A small network was shown many inputs. Here are its activations along a few directions, one row for each input.
In each table, some parts of the input vary, and every possible input appears once, in random order.
Descriptions start from the smaller parts, as in this example, which fits no table here: one of 8 places around a ring, together with either a single point or (one of 2 separate values, together with one of 4 places along a line) or one of 11 places around a ring.
Shared parts are said once, and a part with two or three values counts as separate values.
(in the rows, 128 means zero)

Other details of the inputs vary at random and push rows far along two fixed directions, the same in every table; ignore that.

Rows:
x1: [148 109 185 185 180 186 170 140 139 178  62]
x2: [139 177 121 149 124 116 152 106 125  85 161]
x3: [114  79 105  55  68 111  87 139  93 101 175]
x4: [ 84  72  85  53 109  83  56 165  87 109 162]
x5: [103  53 115  80 120 116  80 158 120 160 116]
x6: [144 156 119 138 122 120 150 107 129  92 151]
x7: [100 188 114 152 161 102 122 133 127  99 134]
x8: [ 95 190 117 151 161 105 124 138 128  99 133]
x9: [132 183 123 152 110 118 147 107 122  90 154]
x10: [ 84  90 119  66 101 123 105 165  57  97 159]
x11: [ 68  72  83  59  98  87  60 173  86 109 167]
x12: [138 180 117 156 120 124 145 108 118  97 167]
x13: [169 168 149 176 146 145 179  92 160 127 110]
x14: [168  16 156  68  92 164 113 130 149 196  82]
x15: [177  12 151  69 101 167 111 135 143 205  95]
x16: [130 167 141 190 174 131 148 114 158 155  86]
x17: [ 71  85  93  51 111  91  63 178  92 106 161]
x18: [138 176 122 148 124 118 152 105 125  84 162]
x19: [103 185 112 156 160  99 122 128 125 101 135]
x20: [189 124 163 170 145 177 172  96 173 185  79]
x21: [131 183 123 153 110 120 146 107 122  92 155]
x22: [147 158 119 146 119 129 144 110 123 111 151]
x23: [ 86 187 117 158 154 109 128 142 126 103 136]
x24: [174  14 150  70 100 168 109 135 142 204  98]
x25: [ 85 182 112 166 148 106 129 138 125 107 137]
x26: [195  98 179 152 147 176 175  99 184 191  65]
x27: [139  99 174 162 171 171 148 134 185 215  40]
x28: [132 181 119 152 111 119 147 104 124  88 152]
Each input here is: either one of 2 separate values or one of 11 places around a ring or (one of 3 separate values, together with one of 5 places along a line).
- Start at x16 and move only the place on the ring of 11, one step at a time. The first step leads to x4. Which rows follow, in order? => x19, x7, x8, x17, x23, x27, x25, x11, x5

Rows:
x29: [141  56 125  60  82 140  96 147 111 160 138]
x30: [134  67 127  65  79 143 100 142 123 156 137]
x31: [138 132 162 152 174 154 142 134 165 166  79]
x32: [126 182 125 140 105 120 136 111 108 101 152]
x33: [177 119 155 149 136 174 156 115 156 181 105]
x34: [ 95 173 111 171 143 118 134 130 126 112 135]
x35: [ 99 107 120  83 132 104  86 158 103 113 145]
x36: [120  42 141 100 124 148  96 157 138 182  95]
x37: [109 187 124 153 164 111 133 133 121  99 124]
x38: [100 145 125 159 144 117 135 128 121 136 118]
x39: [182 117 158 160 147 168 162 104 145 158 101]
x40: [107 184 125 154 162 115 132 137 126 100 132]
x41: [117 161 139 146 162 124 131 139 138 126 118]
x42: [109 145 132 165 142 124 129 138 132 134 120]
x43: [149  52 125  64  93 142  96 140 100 155 140]
x44: [131  75 138  78  88 137 112 125 120 134 120]
x45: [108 146 121 161 142 123 131 139 127 129 113]
x46: [193 118 132 149 146 123 126  76 235 204  66]
x47: [ 79  93 102  98 112 106  95 153 104 126 152]
x48: [141 102 164 170 158 163 144 133 165 193  61]
x49: [139 180 114 147 120 126 139 117 104  98 169]
x50: [132 193 123 154 116 123 141 108 108  99 157]
x51: [154  34 127  68 104 140 114 142 118 142 143]
x52: [122  47 141 104 127 146  97 154 132 179  90]
x53: [122  57 146  78 145 137 106 147 134 182  87]
x54: [129  53 146  78 142 145  94 159 136 172  89]
x55: [151  41 124  64  98 141  97 137  98 149 142]
x56: [107 159 129 141 162 120 139 133 134 130 118]
x57: [119 187 122 145 104 127 143 113 127  94 157]
x58: [132 178 132 159 127 118 166 101 119  79 139]
x59: [123 180 128 148 110 126 148 106 126  89 143]
x60: [118 159 130 142 162 125 130 138 131 121 110]
x61: [142 172 113 157 130 123 150 113 107  84 170]
x62: [122  46 145 104 125 144  97 156 134 183  94]
x63: [159 131 165 154 131 155 169 103 159 145  92]
x64: [115  47 138 101 127 141 107 148 132 190  89]
x65: [116 160 131 142 162 125 132 139 138 122 114]
x66: [140 172 113 149 126 124 141 113 103  92 171]
x67: [123 187 125 156 116 113 162 111 126  77 154]
x68: [ 99 123  89  62  64  96  83 145  72  80 198]
x69: [154  36 128  68 102 142 101 134 100 142 138]
x70: [136 175 109 150 125 125 143 117 109  91 182]
x71: [144 165 123 154 133 115 155 106 104  78 160]
x72: [165 191 105 173 145  90 128  67 206 137 114]
x73: [103 145 115 158 140 123 131 136 126 130 119]
x74: [123  48 144 105 128 141  98 152 129 180  88]
x75: [163 138 160 151 122 164 159 111 158 174  91]
x76: [140  54 135  74  98 135 122 133 120 131 123]
x77: [ 99 174 114 172 146 113 136 126 116 113 126]
x78: [139 173 111 154 128 124 148 115 109  82 179]
x79: [114  95  98  71  88  95 102 135  73  61 186]
x80: [176 130 154 156 137 167 161 113 150 175 103]
x81: [138  66 144  81  96 134 121 127 123 135 118]
x82: [127  59 140  81 145 142 102 150 134 177  82]
x83: [ 98 184 123 149 162 111 140 130 131 109 138]
x84: [168 126 160 149 128 172 154 113 160 182  99]
x85: [134 123 150 173 157 152 143 130 153 171  71]
x86: [ 91  97 105 102 115 103  90 156  94 116 138]
x87: [ 90 105 109  77 132 104  95 154 103 118 144]
x88: [ 98 107 108  80 131 106  92 163 106 112 138]
x89: [141 168 116 155 131 115 159 114 111  79 167]
x90: [ 97 133  96  75  69 102  94 136  82  74 187]
x91: [104 185 115 151 162 115 137 133 127 104 128]
x92: [140 100 169 168 157 164 141 132 172 197  69]
x93: [104 113  86  58  68  99  78 148  67  83 204]
x94: [154 133 160 150 121 161 164 106 164 154  88]
x95: [129 179 126 158 125 121 169 109 131  80 152]
x96: [115  98  96  72  88  98 104 138  78  61 190]
x97: [141 134 165 152 174 151 140 133 161 167  78]
x98: [114 160 125 142 162 127 131 133 132 123 112]
x99: [ 93 108 103  79 131 109  92 158 110 114 145]
x100: [140 100 159 164 156 163 142 133 167 193  60]
x101: [ 99 173 112 172 145 116 134 129 119 111 130]
x102: [133 172 119 154 126 118 158 112 119  71 168]
x103: [111 101  78  65  82  97  88 149  65  76 215]
x104: [ 96 128  96  79  73 104 103 136  98  69 189]
x105: [169 181 107 170 143  97 131  75 219 150 113]
x106: [143 166 119 153 132 117 154 110 107  77 166]
x107: [141 132 164 152 175 150 140 129 156 165  72]
x108: [141 176 127 165 132 121 168 107 124  80 151]
x109: [121 187 123 147 105 124 146 113 123  96 150]
x110: [121 182 124 151 115 117 158 112 129  77 161]
x111: [122  47 147 104 126 140  98 153 131 183  91]
x112: [170 181 107 171 145  96 133  73 218 151 108]
x113: [163 123 160 154 135 154 178 107 159 146  89]
x114: [ 95 103 116  77 127 107  85 165 111 114 153]
x115: [157 130 166 144 121 163 154 102 153 166  82]
x116: [ 91 172 114 171 144 111 141 129 121 117 134]
- Changing only one part turns x59 into x44. The same change can be made to x52. Which row results? => x74
- Changing only one part turns x96 into x102. The same change can be made to x68. Which row results? => x30
- Changing only one part turns x95 into x76. The same change can be made to x31. Which row results? => x54
- What do these inputs look like to the network? => one of 4 places along a line, together with either a single point or (one of 2 separate values, together with one of 5 places along a line) or one of 11 places around a ring
- Which other rows does x82 become when the choice among 2 separate values takes its other values? List them by row number. => x77
- Which other rows does x34 become when the place on the line of 5 takes its other values? List them by row number. => x36, x47, x92, x100
- Which other rows does x100 become when the choice among 2 separate values takes its other values? List them by row number. => x65
- Which other rows does x44 become when the place on the ring of 11 takes its other values? List them by row number. => x32, x43, x50, x55, x58, x69, x71, x79, x81, x115

Rows:
x117: [ 96  87 102  76 113 101  84 157  96 108 154]
x118: [202  51 191 138 140 194 165 103 192 236  36]
x119: [131 199 124 174 128 126 165 109 115  81 161]
x120: [106 201 119 174 146 114 143 122 125  99 141]
x121: [139  32 148  77 133 151 102 151 144 194  83]
x122: [124 134 139 148 142 136 133 129 141 147 104]
x123: [135 201 125 171 130 123 158 104 116  82 158]
x124: [160 119 145 131 123 150 146 113 140 149 110]
x125: [105 198 120 177 145 112 142 121 124  98 138]
x126: [141 192 159 207 173 152 173 107 168 156  83]
x127: [ 96  87 102  73 112 102  84 158  96 108 155]
x128: [133  80 142 108 141 142 117 142 141 167  95]
x129: [136 193 115 165 127 117 153 100 129  90 156]
x130: [165 118 141 138 126 145 141 111 152 150 115]
x131: [118 105 104  71  82 106 102 134 101  88 174]
x132: [ 96  87 100  71 111 101  83 159  96 108 157]
x133: [ 93  92 102  77 103 105  84 157  99 115 154]
- What do these inputs look like to the network? => either a single point or one of 6 places along a line or (one of 2 separate values, together with one of 5 places along a line)
- Start at x125 and move only the place on the line of 5, one step at a time. The first step leads to x122. Which rows follow, in order? => x133, x120, x126
- List by row number the other inputs of the same sort as x118. => x119, x123, x124, x129, x130

Rows:
x134: [153  35 144  64  96 150 103 135 129 166 107]
x135: [ 93  92  75  49  62  82  80 146  72  62 211]
x136: [151 161 182 205 183 167 179 110 191 189  37]
x137: [117  23 143  55 126 147  95 161 118 177  97]
x138: [ 93  89  74  46  60  81  78 147  70  62 211]
x139: [151  28 137  67  88 144 108 134 132 168 113]
x140: [ 96 216  93 165 153  79 122 118 128  76 162]
x141: [135  37 126  74 118 135  96 159 101 145 131]
x142: [188 117 174 158 146 178 167 102 174 192  73]
x143: [131  42 112  71 117 111  75 140 143 172 116]
x144: [129 185 110 153 118 114 150 109 122  86 167]
x145: [120 207 103 165 114 101 154 105 114  64 179]
x146: [121  39 142  81 124 147 106 160 115 160 105]
x147: [134 177 113 142 120 120 143 114 119  93 167]
x148: [159  28 137  57  94 151 102 141 130 178 117]
x149: [119  45 160 102 126 158 104 163 135 199  84]
x150: [129  10 133  54 114 146  93 164 105 165 114]
x151: [147 159 158 187 181 153 158 113 195 178  61]
x152: [119  62 137 108 128 153 103 151 128 195  83]
x153: [155  38 144  64 100 152 104 136 130 168 110]
x154: [123 215 109 158 125 108 145 110 108  64 179]
x155: [134 164 126 146 115 122 143 108 121  95 145]
x156: [147 160 147 182 177 133 148 106 182 169  75]
x157: [183 137 178 187 147 174 185  89 183 180  62]
x158: [134 155 164 176 177 157 168 118 151 158  78]
x159: [119  43 141  82 126 147 106 159 116 159 106]
x160: [169 147 160 179 138 157 178  93 168 156  90]
x161: [ 65  93  85  45  99  86  71 171  57  74 190]
x162: [ 82 216 107 165 144  93 134 130 114  69 154]
x163: [125 215 106 158 124 108 146 109 109  67 182]
x164: [150  44 140  78  95 146 114 129 135 161 110]
x165: [150 142 161 181 172 164 171 119 148 155  87]
x166: [ 61 112  98  86 100  96  77 173  74  91 183]
x167: [123 212 102 160 121 105 150 108 114  67 184]
x168: [108  84  92  42  71  97  74 149  73  81 193]
x169: [162 174 187 244 195 192 193 100 192 224  18]
x170: [117  42 158  98 125 157 102 163 132 197  86]
x171: [ 87  82  74  52  91  82  69 171  47  58 213]
x172: [131 186 110 150 120 115 147 110 120  89 168]
x173: [133 154 179 204 172 170 166 126 166 186  66]
x174: [ 85 212 112 161 154 104 144 129 100  67 162]
x175: [121  54 145  77 136 135 104 157 131 176  84]
x176: [ 71  99  91  52 110  82  74 170  77  86 170]
x177: [183 118 169 166 143 173 175  98 179 188  74]
x178: [183 120 166 161 143 172 170 101 175 186  79]
x179: [ 90 218  96 164 150  88 124 127 129  74 161]
x180: [ 97 212 124 180 154 108 148 124 130  91 130]
x181: [151  30 132  67  89 143 110 134 133 168 117]
x182: [154 145 170 187 179 165 162 118 194 190  47]
x183: [154 129 166 176 171 168 170 119 150 165  79]
x184: [118 209 110 162 117 105 148 104 110  58 173]
x185: [119 212 112 160 120 106 146 106 108  59 173]
x186: [102 212 109 174 158  99 134 122 142  92 141]
x187: [ 86 217 110 159 154  90 138 132 106  69 153]
x188: [188 122 172 164 148 179 172 101 178 193  73]
x189: [ 96 216  92 165 153  79 121 118 127  77 161]
x190: [105 212  88 170 146  77 120 109 131  79 169]
x191: [153  28 132  61  89 145 106 138 131 170 120]
x192: [120 205 104 183 155  92 132 104 147 104 143]
x193: [149  31 130  61  91 143 106 138 132 165 124]
x194: [169 141 156 173 138 159 176  96 169 161  92]
x195: [105 212  88 170 146  77 121 109 132  78 169]
x196: [149  42 139  76  94 145 112 130 134 162 110]
x197: [ 99  91  72  38  63  84  73 152  68  70 217]
x198: [104 213 115 180 158 110 140 126 141  93 134]
x199: [149  33 131  68  91 143 111 135 135 165 119]
x200: [156  33 147  66  95 151 104 135 130 169 103]
x201: [118  46 143  68 134 135  98 160 129 175  88]
x202: [122  46 131  74 123 135  86 161 143 174  94]
x203: [157  32 141  57  98 151 100 140 127 173 114]
x204: [119 180 111 162 142 109 138 131  92  72 168]
x205: [ 97 216  93 166 151  77 121 118 126  77 160]
x206: [123 216 109 158 125 108 144 109 107  65 179]
x207: [182 131 179 178 148 176 178  91 179 180  61]
x208: [ 89  82  76  53  90  82  69 171  46  59 212]
x209: [165 173 189 246 195 193 194  99 193 226  14]
x210: [101 203 109 170 150 109 149 128  95  62 172]
x211: [124 215 106 158 124 109 146 109 110  66 183]
x212: [118  60 123  77 126 124  85 154 145 166 104]
x213: [ 66 103  83  65  99  88  79 171  58  59 198]
x214: [156  26 133  53  92 148  99 142 127 174 122]
x215: [121  54 148  90 131 144 107 151 147 181  78]
x216: [121 212 112 161 118 105 145 105 106  59 173]
x217: [123 214 112 159 121 106 145 108 106  62 176]
x218: [121  41 142  81 123 146 106 160 115 160 104]
x219: [170 166 166 190 145 160 180  90 165 148  85]
x220: [ 66 113  71  59  97  75  60 172  83  70 191]
x221: [182 137 178 187 147 174 185  88 182 179  63]
x222: [133 175 122 141 120 121 138 113 116  91 155]
x223: [174 162 160 176 147 162 172  98 162 156  98]
x224: [125 216 110 159 123 107 144 110 106  65 179]
x225: [110 227 130 221 165 132 163 113 131 126 109]
- What do these inputs look like to the network? => one of 4 places along a line, together with either one of 2 separate values or one of 10 places along a line or one of 11 places around a ring
- Changing only the place on the line of 4 turns x209 into x169. The same change can be made to x197. Which row results? => x172
- Changing only the place on the line of 4 turns x150 into x183. The same change can be made to x136. Which row results? => x180
- Changing only the place on the line of 4 turns x160 into x138. The same change can be made to x177. Which row results? => x144
- Which other rows does x202 become when the place on the line of 4 takes its other values? List them by row number. => x182, x198, x220
- Which other rows does x189 become when the place on the line of 4 takes its other values? List them by row number. => x140, x156, x205

Rows:
x226: [162 111 143 125 115 149 143 120 122 144 122]
x227: [126  60 138  67 137 130 109 157 111 124 119]
x228: [149 134 119 131 110 128 138 120 108 102 169]
x229: [127 136 146 144 121 150 138 124 134 126 112]
x230: [102  25 122  67 126 129  70 165  95 169 121]
x231: [123 152 123 131 135 124 118 134 140 141 121]
x232: [112 143 125 118 103 114 126 132 100  98 151]
x233: [101 188 111 156 132  96 129 123 130  86 161]
x234: [ 84  91  84  79 119  83  63 161  92 116 162]
x235: [117 120 136 122 135 147 123 148 123 156 107]
x236: [ 91 181 117 148 129 114 139 138 109  93 166]
x237: [140 133 124 131 117 134 146 103 144 130 122]
x238: [158 127 122 124 115 136 132 110 138 132 137]
x239: [114 214 120 172 127 115 139 104 143  85 144]
x240: [ 89 107 101 113 121 110 101 158  96 104 150]
x241: [160 186 167 192 203 144 181  99 182 142  69]
x242: [123 124 119 140 139 113 126 139 146 138 112]
x243: [124 194 123 168 123 123 168 103 111  82 151]
x244: [136  64 138  78 100 124 104 129 133 165 110]
x245: [221  69 182 155 152 196 166  93 202 227  52]
- What do these inputs look like to the network? => one of 2 separate values, together with either a single point or one of 9 places along a line
- Changing only the choice among 2 separate values turns x235 into x231. The same change can be made to x229. Which row results? => x239
